These are the activations of a small neural network, seen along a few directions. Each row is one input.
Each table varies a few parts of the input and shows all the possible inputs, shuffled.
Descriptions start from the smaller parts, as in this example, which fits no table here: values(3) and (point or ring(9) or (line(4) and ring(5))).
Shared parts are said once, and a part with two or three values counts as separate values.
In the rows, 128 means zero.

Other details of the inputs vary at random and push rows far along two fixed directions, the same in every table; ignore that.

Table:
row 1: [136 170 163 139 126 153 130  92  90 112 110  62 156  96]
row 2: [142  87 113  96 108 113 111 205 162 130 122 215  87 171]
row 3: [157 153 121 125 127  63 112 120 176 150 114 121 123 147]
row 4: [129 151 152 163 107 192 129  68  26 138 129  39 189  73]
row 5: [ 88  62  84  79 119 178 133 152  82  99 184 188 129 105]
row 6: [ 91  61  86  74 125 181 123 156  85 110 185 182 152 109]
row 7: [165 173 140 146 121  44 122 100 179 146 115 102  98 152]
row 8: [165 183 135 162 122  54 105 113 173 164 131 110 101 155]
row 9: [ 63  46 114  96 154 221 146 131  84  96 143 146 151  89]
row 10: [125 175 162 159 128 111 128 132 150 151  98 134 126 140]
row 11: [175 170 141 150 127  47 124  93 180 140 115 110 102 151]
row 12: [ 80  71 103 126 139 128 130 206 178 110 118 227 101 168]
row 13: [121 136 145 147 167 191 148  41  47 129 137  15 148  91]
row 14: [135  53 108  67 117 121 122 215 163 108 116 221  94 153]
row 15: [160 182 126 149 122  79 101  94 153 171 127 100 127 148]
row 16: [137 142 142 115 135 174 121  30  59 147 164  28 174  72]
row 17: [145 190 176 164 133  72 132 123 183 153  74 108 120 143]
row 18: [123  87  89 109 120  93 127 187 166 104 150 231  97 158]
row 19: [138 141 139 118 137 154 126  54  78 140 159  49 150  77]
row 20: [159 210 159 177 116  75 112 138 164 134  89 112 117 161]
row 21: [156 189 154 167 130  90 145 122 200 145  84  93 111 158]
row 22: [ 96  62 119 102 109 192 149 156  54  87 127 134 181  78]
row 23: [ 78  65  95 112 159 215 147 137  52  97 163 139 134 111]
row 24: [109 112 106 131 123 131 147 208 188 112 118 206 105 167]
Each input here is: values(2) and (point or line(5) or line(6)).
Question: Changing only the values(2) part turns row 20 into row 1. The same change can be made to row 5. Which row results?
Answer: row 7
Question: Change only the line(5) part in row 18. List by row number the other rows that result.
Answer: row 5, row 6, row 8, row 15
Question: Change only the values(2) part in row 13. List by row number the other rows that result.
Answer: row 23

Table:
row 25: [132 135  98 149 154  17 120 170 202  85 136 185  81 174]
row 26: [ 97 171 158 171 150 177 159  94  56  99 150  53 154  96]
row 27: [129 244 161 197 145  88 148 108 179 154  90  65 105 159]
row 28: [ 46  65 109 132 120 186 126 238  82  66 143 248 161 123]
row 29: [232 231 134 156  64  29  97  73 165 178 133  59 138 130]
row 30: [186 252 140 179  92  55  90  48 166 198 154  80  89 155]
row 31: [138  82 115 169 123  46 151 189 184 113  73 192  84 194]
row 32: [137  95 102 110 153 151 135  90  63  85 141  94 123 120]
row 33: [142 127 116 152 140  70 160 236 176  93  67 189  76 200]
row 34: [ 62  59  60  66 149 142 112 166 116 137 182 210 131 116]
row 35: [167 115 108 108  92 160 115  92  39 129 179 120 120 124]
row 36: [138 123 100 109 159  54 106 161 231 181 137 201  94 190]
row 37: [126  22  76  47  89 194 109 201 103 109 190 224  91 141]
row 38: [ 83  58 142  48 139 188 177 225 122  58 108 209 125  88]
row 39: [ 98  94 128 142 155 205 162  75 122 144 142 112 143  95]
row 40: [125 149 132 125 119 177 167 123  82  99 120  51 197  72]
row 41: [112 122 164 147 119 235 109 134  65 142  97  87 154 118]
row 42: [123 139 127 110 170 200 137  29 108 125 172  62 142  99]
row 43: [170 193 170 183 141 103 138 142 185 152  63  55  82 181]
row 44: [142 156 185 136 107  72 112 214 203 126  35 207 114 151]
row 45: [108 123 130 129  90 190 125 160  73 107 105 120 221  78]
row 46: [ 90 147 153 147 136 239 127 112  93 147 123 128 172 109]
row 47: [129  92 147 157 139 193 141  69  93 153 110  45 125 101]
row 48: [137 129 167  73 148 164 133  38  83  99 132  54 143  55]
row 49: [122  74  76  63 115 203 126 150 118 129 213 226 114 115]
row 50: [138 122 106  94 124 144 138  74  92  88 153  57 189  75]
row 51: [135 214 164 224 129  56 133  48 191 183  89  54 110 152]
row 52: [193 199 133 143 113   5  96  81 173 193 110  44 163 138]
row 53: [157  98 111 109 137  46  84 181 207 175 109 160  74 202]
row 54: [112 165 147 143 168 221 168  88 111 136 133  74 142 103]
row 55: [115 107 192 113 126 174 160  47  82 128 109  63 159  56]
row 56: [ 77 178 151 173 121 206 116  99  73 147 118 100 172  99]
row 57: [104  22  68  62 142 129 115 185  76 112 157 204 126 144]
row 58: [191 146 148  83  80  39 104 167 201 137 121 203  71 151]
row 59: [ 92   6  75  47 148 185 133 196 128  66 154 198  97 142]
row 60: [147 105 142  65 131  21 102 177 206 146 101 197  99 152]
row 61: [135 134 136 174 109  80 117 233 157 116  53 210 109 206]
row 62: [142 162 129 138  99 159 106  43  32 134 221  81 144  87]
row 63: [148 178 130 167 148  13  89  99 154 175 145 105 114 158]
row 64: [100 154 110 123 160 175 129  30  82 118 170  59 142  83]
row 65: [ 91  30  89  98 101 142 168 186 131  80 128 179 178  94]
row 66: [129 161 150 217 131  42 139 104 171 136 109 108 108 151]
Question: Changing only one part turns row 60 into row 38. The same change can be made to row 57. Which row results?
Answer: row 33
Question: Changing only one part turns row 46 into row 54. The same change can be made to row 41. Which row results?
Answer: row 43
Question: What is each input in this table made of?
Answer: line(6) and (values(2) or ring(5))
Question: Change only the line(6) part in row 52. List by row number the other rows that result.
Answer: row 29, row 40, row 45, row 50, row 65
Question: Which other rows agree with row 29 in the line(6) part? List them by row number.
Answer: row 30, row 35, row 37, row 49, row 58, row 62
Question: Change only the values(2) part in row 65. List by row number the other rows that result.
Answer: row 55

Table:
row 67: [ 82  75 111  94 129 195 146 162  86  88 147 172 153  97]
row 68: [127 156 122 174 137  69 122 172 203 143 106 176  86 195]
row 69: [164 219 174 189 125  76 122  72 159 166  88  54 125 138]
row 70: [118 112 129 118 130 141 131 154 139 125 114 147 125 135]
row 71: [134 109 107 101 114 134 113 125  99 134 165 145 130 115]
row 72: [145 168 148 162 125  54 124 154 202 143  88 144 109 167]
row 73: [145 115  93 107 103  67 108 182 181 130 143 200 110 163]
row 74: [ 93  75 114  93 131 208 146 159  82  92 146 159 142 100]
row 75: [125  98  96  87 136 128 132 113 128 123 172 135 121 115]
row 76: [149 193 164 166 131  97 120  85 147 161  97  68 134 131]
row 77: [176 182 141 146 137  80 110  40 142 167 137  52 116 131]
row 78: [111  81 101 120 123  79 139 233 192  98 101 232 101 174]
row 79: [101 101 130 115 139 206 138  90  49 118 144  81 168  78]
row 80: [108 112 140 116 132 233 140  76  42 124 146  72 167  71]
row 81: [125 103 118  88 127 199 117  57  28 135 188  83 158  70]
row 82: [111  96 119 111 125 144 138 183 140 105 120 180 118 140]
row 83: [163 218 173 184 128  86 124  78 149 156  96  56 129 136]
row 84: [119  89 112 113 123  86 132 231 204 109  99 231  95 180]
row 85: [ 88  62 109  97 134 191 144 152  77  96 146 153 153  98]
row 86: [179 184 149 149 128  79  99  41 134 170 137  53 110 132]
row 87: [120 119 124 134 130 130 137 152 125 107 119 139 128 131]
row 88: [132 150 142 151 129 133 135 104 109 127 115  86 137 122]
Question: What is each input in this table made of?
Answer: point or line(6) or (values(3) and line(5))
Question: Change only the values(3) part in row 72. List by row number the other rows that result.
Answer: row 84, row 85
